Each row below holds a small network's activations on one input, seen along a few directions.
In each table, some parts of the input vary, and every possible input appears once, in random order.
A made-up example of a description, with smaller parts first: one of 2 separate values, together with either a single point or one of 11 places around a ring or (one of 4 places along a line, together with one of 8 places around a ring).
Shared parts are said once, and a part with two or three values counts as separate values.

Other details of the inputs vary at random and push rows far along two fixed directions, the same in every table; ignore that.

A family of inputs:
R1: [ -2  13   7   7  12  16  26  13  -3 -22 -29  -6  12]
R2: [ -4   5   1   8  -6 -22  13  -5  25   4 -17  -6  10]
R3: [ -1  -2   1  -2 -15  -2  14 -13  15   1  -4  -1   4]
R4: [-11  -5  10  -3   4  57  38   8 -30  -9 -12   0   4]
R5: [ -1  22   0  12 -12  -7  34  -3  34 -21 -19  -1  23]
R6: [ -5   4  10   6  11  37  35   9 -21 -12 -17   1  12]
R7: [  8 -15  -2  -9 -18  -7 -22  -7   5  25  13  -2 -12]
R8: [ -7   5 -12   1   2 -45 -22  -9  23  -2  14   2  -5]
R9: [-11   4  10   3 -13  19  19  -2   8   5 -22  -9  14]
R10: [ 11  -3  -7  -3 -17 -27 -22  -5  22  18  12   1  -4]
R11: [ -7 -12  -5 -12  -5 -25 -24 -17  10  25  10  -3 -11]
R12: [-14 -13  -3 -14  -7  -2 -29 -12  -7  17  23  -1 -13]
R13: [ -1   4   8  10 -14   3  32  -5  19  -8 -17  -2  16]
R14: [ -6 -16  -1 -14  10   9 -28  -3 -28   4  12  -1 -19]
R15: [ 11  20   4  16 -17   5  25  10  26 -11 -22  -5  20]
R16: [ 10 -17   0 -11   0  15 -30   5 -28   7  18   1 -21]
R17: [ 10  13  -3  17 -11 -16  10   8  26 -16  -7  -2  11]
R18: [  1  -1 -12  -8 -12 -42 -17 -19  29   7  19   7  -4]
R19: [-15 -19   1 -20  10  33 -14  -3 -38  19  16  -1 -23]
R20: [ -5  -6 -11  -5  -8 -24 -21 -15  11  -4  31   7 -10]
R21: [ 11  15   6  16 -19   8  31   9  27  -5 -29  -8  20]
R22: [  1 -11   6  -5   3  45   7  12 -32  12   0  -2  -7]
R23: [ -9  -3   4  -8   9  22   6   5 -19  -3  -8  -5  -3]
R24: [-10 -15  12  -9 -22  45   9 -11 -14   9   4  -4   0]
R25: [-11  -1  -4  -6  -6 -13 -17 -12  11  15   7  -2  -4]
R26: [ -2 -14   4  -5  15   3 -20  -8 -30   8  22   7  -9]
R27: [ -5  -1 -10  -6  -4 -38 -21 -14  24  16   7  -2  -5]
R28: [ -1 -14   1 -10   2  22  -8  -1 -26  -9  13   4 -12]
R29: [  8 -13   4  -2  11   9 -23   5 -30  22  17   4 -13]
R30: [  7 -20   7  -3  10  16 -35   3 -42  24  23   3 -16]
R31: [ -9 -10   4 -11 -17  22  -9 -13  -8   7  21   2  -5]
R32: [  7  -1  14  13 -22  26  27   7   6   5 -23 -10  13]
R33: [-10   5  12   7  16  32  27  12 -23  -3 -25  -6  12]
R34: [ 11  25   1  19 -16  -7  29  10  37 -12 -27  -6  23]
R35: [  5   4 -10   2  12 -31 -17  -4  10 -24  10  10  -2]
R36: [  3  11   3  12  16  -3  21   5  -3 -11  -9   5  11]
R37: [ 12  12   0  12  13  -6  15  17   0  -4 -16   1  10]
R38: [ -7 -13  18  -7  -2  72  22   8 -43 -14  -6  -3  -1]
R39: [  8  16   3  15 -16   4  23  12  23 -14 -18  -5  18]
R40: [  5 -10   8  -8  -3  42   2  12 -30   4   0  -4  -8]
R41: [  3  17  -1  16  27 -38   1   4   9  -6 -14   2  11]
R42: [  2  16  -6  11  17 -28  -4   5  15 -26 -17   2   8]
R43: [ 18   9  -8   4  10 -29  -8  11  13 -12  -2   3  -3]
R44: [ -9   2  -8  -4  19 -12   1   2  -3   3  -2   1  -5]
R45: [  0  21   1  17  25 -25  18   8  10  -8 -22   1  15]
R46: [ -4  -9 -13 -17  10  -8 -11  -6 -11   4  23  10 -20]
R47: [ 13   7 -13  -3  11 -23  -5   9   7   2   5   6 -10]
R48: [ -8  -2  -8 -10  -4 -27 -31 -14  11  16  19   1  -9]
R49: [ 15   2  -3   6   7 -15 -23   8   1 -13   2   3  -3]
R50: [  0  10 -16  -2  -5 -49 -12 -12  35  -8  20   9   1]
R51: [ -4 -13  -5 -18   5   8 -11  -4 -20  -2  20   5 -15]
Description of these inputs: one of 3 separate values, together with either one of 8 places along a line or one of 9 places along a line.
The inputs of R3 and R11 match in every part but the choice among 3 separate values. If R20 is changed in the same way as R3 into R11, which row does it become?
Answer: R8
The inputs of R22 and R4 match in every part but the choice among 3 separate values. If R39 is changed in the same way as R22 into R4, which row does it become?
Answer: R50
Which other rows does R40 become when the choice among 3 separate values takes its other values? List them by row number.
Answer: R23, R51
Which other rows does R45 become when the place on the line of 9 takes its other values? List them by row number.
Answer: R1, R14, R19, R23, R33, R41, R42, R44

A family of inputs:
R52: [ -4 -18   4 -15  -4  42 -10   3 -31   0  16   1 -14]
R53: [-10  -9   5 -10   7  15  -8  -6 -20  -3   8   0  -4]
R54: [ -6  -3  -1  -5   6   2 -13  -2 -10  18   7   1 -12]
R55: [ -8 -13  10  -6  -1  46   8   0 -33  12   4  -6  -5]
R56: [ -7 -15  -3  -8   3   5 -26  -4 -19  27  16  -1 -16]
R57: [-12 -11  -8 -12  10   3 -24  -6 -22  10  18   3 -13]
R58: [ 19  19 -18   5   6 -60  -5   3  40 -10   4   7   1]
R59: [  2  23 -12  11  19 -53   2  -5  30 -20  -7   4   8]
R60: [  1  24  14  21   1  31  62  17   7 -35 -48  -1  31]
R61: [  8  41 -15  23  19 -62  40   8  52 -39 -33   3  29]
R62: [ -2 -10   1  -7   0   2 -22  -2 -11  21   5  -4  -5]
R63: [ -2 -12   3  -9   1  16 -16   0 -18  -9  13   1 -11]
R64: [  3  -8  -3  -6  -2   4 -11   1  -9   8  14   3 -10]
R65: [  3  16 -16  14 -19 -80  -5 -25  69  -3  20  14  16]
R66: [ 17  20 -10  18   0 -44  11   8  35 -14 -16  -4  15]
R67: [  7 -19  -3 -12  -8   9 -26   1 -13  16  21   1 -18]
R68: [  8 -11   1  -7 -12  12 -17   4 -11   9   9  -3  -7]
R69: [ 14  18 -25   2  10 -74 -19   1  39 -14  13  11  -4]
R70: [ -4  -9  -4  -8   7 -14 -25  -5  -7  -6  20   4 -14]
R71: [ -8  -7  15  -1   2  50  16  -1 -30 -14 -12  -2   3]
R72: [  1  23  26  28  -7  64  85  25   3 -27 -67 -13  45]
R73: [ -3  -6  -1  -5   2   0  -9   3 -10  -1  14   5 -11]
R74: [  5 -13   2  -5  -4   4 -16  -2  -7  12   5   1  -7]
R75: [-10  -4  -8  -8  13 -17 -25  -5  -5  11  17   4 -14]
R76: [  5  -8  -3 -10  -4  15 -10   4 -13   6  15  -1 -10]
R77: [  1 -14  -1 -11   0  14 -12  -7 -20  12  17   3 -14]
R78: [ -2 -13  -2  -7   2  -5 -21  -6 -10  23  17   1 -14]
R79: [  4  -9  -1  -7   0   2  -9  -4  -8   9  10   5 -10]
R80: [ -1  27  24  23  -3  52  82  21   4 -30 -59  -9  40]
R81: [ -6  22  29  29  -4  56  59  22   0 -19 -61 -15  35]
R82: [  5 -14  -2  -5  -2 -12 -31  -9  -3  14  16   3 -12]
R83: [ -1  26  29  34  -7  52  76  22   8 -28 -67 -16  44]
R84: [-26 -19  -4 -23 -27   3   1 -28  16  19   9  -8 -13]
R85: [  4  22 -12   8  14 -45  14   1  29 -21 -10   8  13]
R86: [ 20  14 -19  10   5 -75 -24   2  50  -9   6   7   0]
R87: [ -7 -13   2 -14   5   5 -17  -8 -19  12  22   3 -15]
R88: [  8  33 -15   7 -32 -65  -1 -11  82 -13  -6  -2  19]
R89: [ -6 -20  -5 -15   4  13 -20  -8 -24   5  20   6 -17]
R90: [  5  31 -12  16  16 -45  23   7  38 -16 -26   0  19]
R91: [ -1 -14   8  -6  -2   9 -18  -6 -13  17  13  -2  -8]
R92: [ 14  23 -12  14   5 -60   8   2  42  -8 -17   2  18]
R93: [  4  -5   9   5  -9  20  -2   5 -12   3  -3  -5   2]
R94: [ -2 -10 -10 -12   4 -12 -26  -5 -10   2  25   7 -15]
R95: [-14 -13  13  -7   0  45   6   0 -35   5   3  -2  -5]
R96: [  0 -11  10   2 -10  46  11   7 -25   6  -3  -6  -2]
R97: [ -4 -15   7  -9  -6  39  -3   2 -31  11  14  -2 -12]
R98: [ -3  -7   9  -6  -1  27   8   0 -18  11   2  -1  -2]
R99: [ -4  -9  14   0  -9  39   7   3 -24  13 -10  -9   4]
R100: [  8  -9  -7  -5   1 -20 -16  -6   3  10  12   4 -10]
R101: [-2 -1  0 -3  3 -3 -2 -3 -4 10  5  1 -7]
R102: [-13 -10  -2 -10  12   3 -28  -9 -23   6  15   2 -13]
Describe the family of inputs behind these rows.
Answer: either one of 3 separate values or (one of 6 places along a line, together with one of 8 places along a line)
Which other rows does R61 become when the place on the line of 6 takes its other values? List them by row number.
Answer: R52, R57, R85, R89, R94
Which other rows belong to the same alternative as R65? List them by row number.
Answer: R84, R88

A family of inputs:
R103: [ 21  19 -20  10  17 -60 -16  10  29  -5  -4   6  -1]
R104: [  8  17 -17   3  -3 -59  -8  -2  42  13   8   3   5]
R105: [  0 -21   7 -12   1  47 -26  12 -47  24  16  -4 -25]
R106: [  4 -35  -6 -21 -12   5 -40 -15 -20  46  38   3 -32]
R107: [  0  11  12  12  16  28  36  26 -14 -10 -34 -10  13]
R108: [  8   2  12   4 -10  29  19   8  -6 -18 -16  -3  11]
R109: [ 19  18 -15  17  13 -53 -11   9  30 -10   5  10   7]
R110: [ -4 -35   0 -25  13  22 -50  -3 -56  37  34  -1 -31]
R111: [-16 -39   0 -29 -20  21 -25 -26 -23  32  39   3 -29]
R112: [  2   6  12   4 -35  43  33   7  12  -4 -16 -10  16]
R113: [-14  21  20  22   6  47  63  13  -9 -32 -39  -2  30]
R114: [ 25  23 -13  13  16 -62  -7   7  37 -13  -6  10   5]
R115: [-21 -23   3 -28 -19  39 -24 -18 -27  37  36  -1 -20]
R116: [ 13   7 -18   5   0 -58 -25  -3  27 -10  23  11  -3]
R117: [-18 -38  -1 -32   8  30 -44 -16 -55  27  38   6 -34]
R118: [ -4 -37   7 -21  10  38 -37  -3 -59  32  27   0 -28]
R119: [-16 -19   3 -21 -29  48  -4 -17 -16  20  24  -5  -7]
R120: [ 13  17  12  21   1  25  33  18  -4 -18 -26  -2  18]
R121: [  4  15  18  19  10  32  46  15 -14 -17 -33  -6  23]
R122: [  4  10   9  16  -5  13  53   8  13  -1 -36  -6  23]
R123: [  8  19  21  20  12  34  53  19  -8 -21 -45  -5  27]
R124: [  0 -39   0 -27 -10  26 -49  -9 -41  22  39   2 -31]
R125: [-20   7  22  12 -13  38  26  -5   2  -5 -34 -14  24]
R126: [ 14  15 -17   3   5 -58 -11   9  34 -14   3   1  -4]
R127: [  3  26  23  34 -20  30  44  17  22 -14 -58 -16  37]
R128: [ -4   3 -21  -2  12 -57 -27 -14  22 -10  32  14  -8]
R129: [ 16   7 -16   0   1 -59 -26  -6  26 -10  21   8  -5]
R130: [ 10  28  12  23 -22  33  56  21  25  -9 -41  -9  31]
R131: [  3   3 -11   6   4 -72 -41 -13  34  19   8  -1   0]
R132: [ -1   6 -17 -11  22 -64 -27 -13  19  -3  19  14 -11]
R133: [-23 -36  -1 -32   1  41 -41 -10 -51  22  42   1 -40]
R134: [-13   7  13   6   7  33  34   3 -17 -17 -18  -1  12]
R135: [-13 -22   8 -18  -2  43 -12 -12 -36   3  19   3 -16]
R136: [  1  19  21  29   9  44  60  24 -11 -23 -41  -5  34]
R137: [ 13   7   7  14   5  26  20  17  -6 -10 -25  -2   9]
R138: [-18 -19   3 -18  11  38 -12  -3 -41  10   9  -1 -13]
R139: [ -7  12  -7   8  -8 -55 -14 -19  49  -5  -2  -3   9]
R140: [ -8   4  10   7   2  41  37   5  -8 -26 -27  -3  15]
R141: [ 15  -6 -22  -7 -12 -67 -18 -14  42  10  19   6 -10]
R142: [ -3  -3  19  11 -30  28   9  -1   9  -4 -21 -14  14]
R143: [ 16   8 -19  -3   5 -61 -26   1  29  -8  11   5  -6]
R144: [-16 -20   8 -12  -5  43  -8 -12 -38   1  23   0 -14]
R145: [ -1  11 -18  -1   3 -59  10 -15  41   3   0   7   3]
R146: [  2  22 -22   5  18 -61   1  -3  38 -25  -6   7   6]
R147: [ -4  19 -20  -1  26 -57  -3   4  26 -11  -2   4  -3]
The inputs of R144 and R121 match in every part but one. If R140 is changed in the same way as R144 into R121, which row does it become?
Answer: R118
The inputs of R145 and R141 match in every part but one. If R147 is changed in the same way as R145 into R141, which row does it become?
Answer: R126
Describe the family of inputs behind these rows.
Answer: one of 5 places around a ring, together with either one of 3 separate values or one of 6 places along a line
Which other rows does R113 become when the place on the line of 6 takes its other values? List them by row number.
Answer: R117, R132, R134, R138, R147
A walk changes only the place on the ring of 5. It starts at R146 and steps to R143. List the rest of the walk in order.
Answer: R103, R110, R138
List by row number the other rows that have the place on the ring of 5 in common with R105.
Answer: R103, R106, R109, R114, R120, R127, R130, R137

A family of inputs:
R148: [  0  14  10  18  -9  30  42  14  10   4 -40  -9  25]
R149: [ 17 -10 -10 -14  -1 -17 -24   2  -5  12  25   8 -21]
R150: [  9  13  -6  10   9 -46 -17  -1  22  -7   1   0   7]
R151: [  9 -11  -3  -3  16 -22 -36   1 -14   5  16   2 -16]
R152: [  3  14  -9   7   6 -44 -16  -1  28   2  -7   1   5]
R153: [ -8  -4 -11 -13  24 -28 -24  -6  -9  13  15   6 -16]
R154: [ -7 -22  19 -15 -35  76  12  -6 -28  15   7  -7  -6]
R155: [ 10  12  -8  12  -1 -46  -1  -7  35   7  -4   1   9]
R156: [ -2  18 -12   6  20 -53   3  -9  26 -12  -2   5   9]
R157: [ -4 -20  -2 -12  -4 -15 -52 -18 -12  23  32   4 -17]
R158: [-10  -4   3  -8   4  31  18   3 -18 -16   6   4   0]
R159: [ -9 -24  -1 -16 -13 -11 -50 -24 -10  24  31   0 -19]
R160: [ -6 -24  -4 -18 -18  -8 -49 -19  -6  18  36   1 -24]
R161: [ 15  15   2  18   3 -17  24   9  16  -3 -23  -2  19]
R162: [-22  16  13   9  -4  26  53   0  11 -16 -41 -12  23]
R163: [ 15 -11  -8  -8   4 -26 -27   3  -4  14  21   7 -20]
R164: [ 14   8 -13  10   7 -41 -15   7  19 -15   3   2   2]
R165: [ -9   9 -17  -7  -4 -40   5 -15  37 -16  11   3   2]
R166: [ -4   3  16  13 -20  32  40   2  12   0 -34 -10  22]
R167: [  2  -5  13   2  -4  48  17  14 -29  18 -17  -8   6]
R168: [ -9  -9  12  -7   3  72  36   9 -43 -19  -9   1   0]
R169: [  2  17 -19  -3  11 -46   2  -5  28 -20  10  11   4]
R170: [-15  16   4   9   9   6  34   1  11 -11 -28  -4  16]
R171: [ -2  18  -1  13  25 -12  32   6   9 -27 -30   7  15]
R172: [-16  -3   3  -3  -2  19  12  -7  -7  -6   2  -1   0]
R173: [ 19  36  -5  22 -10 -28  47  10  55 -24 -30   1  33]
R174: [  5 -10  -2  -2   9 -20 -39  -3 -10   9  19   3 -12]
R175: [ -3  -1  21   6  -8  67  29  14 -28  16 -25 -14  11]
R176: [ -8 -21  -4 -21  -8 -12 -51 -17  -8  30  28   0 -22]
R177: [ -6 -21 -13 -20  19 -11 -36  -8 -24   7  35  15 -31]
R178: [ 19  10  -7  10  13 -41   4   8  19  -2 -11   4   5]
R179: [  5   9  -8  -1 -16 -31 -11  -8  33 -12   8   3   0]
R180: [  9  13 -10   6  -7 -33 -12  -5  29 -12   8   6   3]
R181: [  4  -6  -8  -3  -1 -20 -37  -2  -2   5  25   0 -13]
R182: [ 10  34   0  29  -4 -27  34  10  47 -35 -37  -2  30]
R183: [  7  -8  -8  -7  18 -20 -39   6 -13  13  12   2 -16]
R184: [ 12 -11  -9  -4  10 -20 -36   4 -10  -1  22   3 -19]
R185: [  1  -6  16   0 -14  54   6  10 -24  -9   3  -3   0]
R186: [ 10  -3   7   2  -8  19   7   9 -12   6  -2  -2   0]
R187: [-19 -15  -9 -18  -9 -14 -19 -21   2   7  26   0 -17]
R188: [  9 -19 -11 -14  10 -17 -39   2 -19  34  22   2 -26]
R189: [ -7 -19  21   1 -25  76  18   4 -31  16  -4  -9   2]
R190: [ -4  23 -16   4  24 -56   1  -1  28  -7  -6   4   4]
R191: [-12  16  12  15   2  39  55  13  -2 -29 -33  -4  23]
R192: [-17  -9  19   0   1  74  37   8 -41 -13 -13  -6   6]
R193: [  0  -5  15   1   3  45   2  14 -33   5 -14  -9   3]
R194: [  2 -20  12 -10 -10  59 -15   4 -45   2  19  -1 -14]
R195: [  2 -22  11 -14 -19  57  -6   3 -31  19  18   0 -10]
R196: [ 14   9   6   9 -10  27  34  15  -1 -10 -17   0  13]
R197: [ 14 -10 -11  -9   6 -18 -40   2 -10  -3  30   9 -24]
R198: [ -3  22   1  15  28  -6  42  15   8 -23 -39   3  17]
R199: [ 13  14  -7  11   4 -44   0   1  29   4  -5   1   8]
R200: [ -9 -43  15 -21 -21  72 -32  -3 -61  41  35  -4 -31]
R201: [  1  -5  -5  -7   9 -21 -41  -1  -5  18  16   2 -12]
R202: [  1  16 -12   7  25 -54   5  -6  21 -15  -3   7   8]
R203: [  3  45 -10  22   6 -44  57   4  60 -47 -33   3  35]
R204: [ -5  10  18  12 -18  46  52  11   9   1 -46 -17  23]
R205: [-20 -16  -7 -19  -3 -25 -25 -29   1  14  25   3 -14]
R206: [ -1   2  10   9 -25  31  34   2  13  -2 -23 -10  13]
R207: [-20 -14   7  -8   2  26  -2 -16 -22   9   9  -1  -4]
Describe the family of inputs behind these rows.
Answer: one of 3 separate values, together with one of 4 places along a line, together with one of 5 places along a line
The inputs of R181 and R191 match in every part but the choice among 3 separate values. If R197 is changed in the same way as R181 into R191, which row does it become?
Answer: R168
Which other rows does R183 become when the place on the line of 5 takes its other values? List them by row number.
Answer: R152, R176, R193, R201
Which other rows does R206 become when the place on the line of 4 takes its other values? List them by row number.
Answer: R154, R166, R204
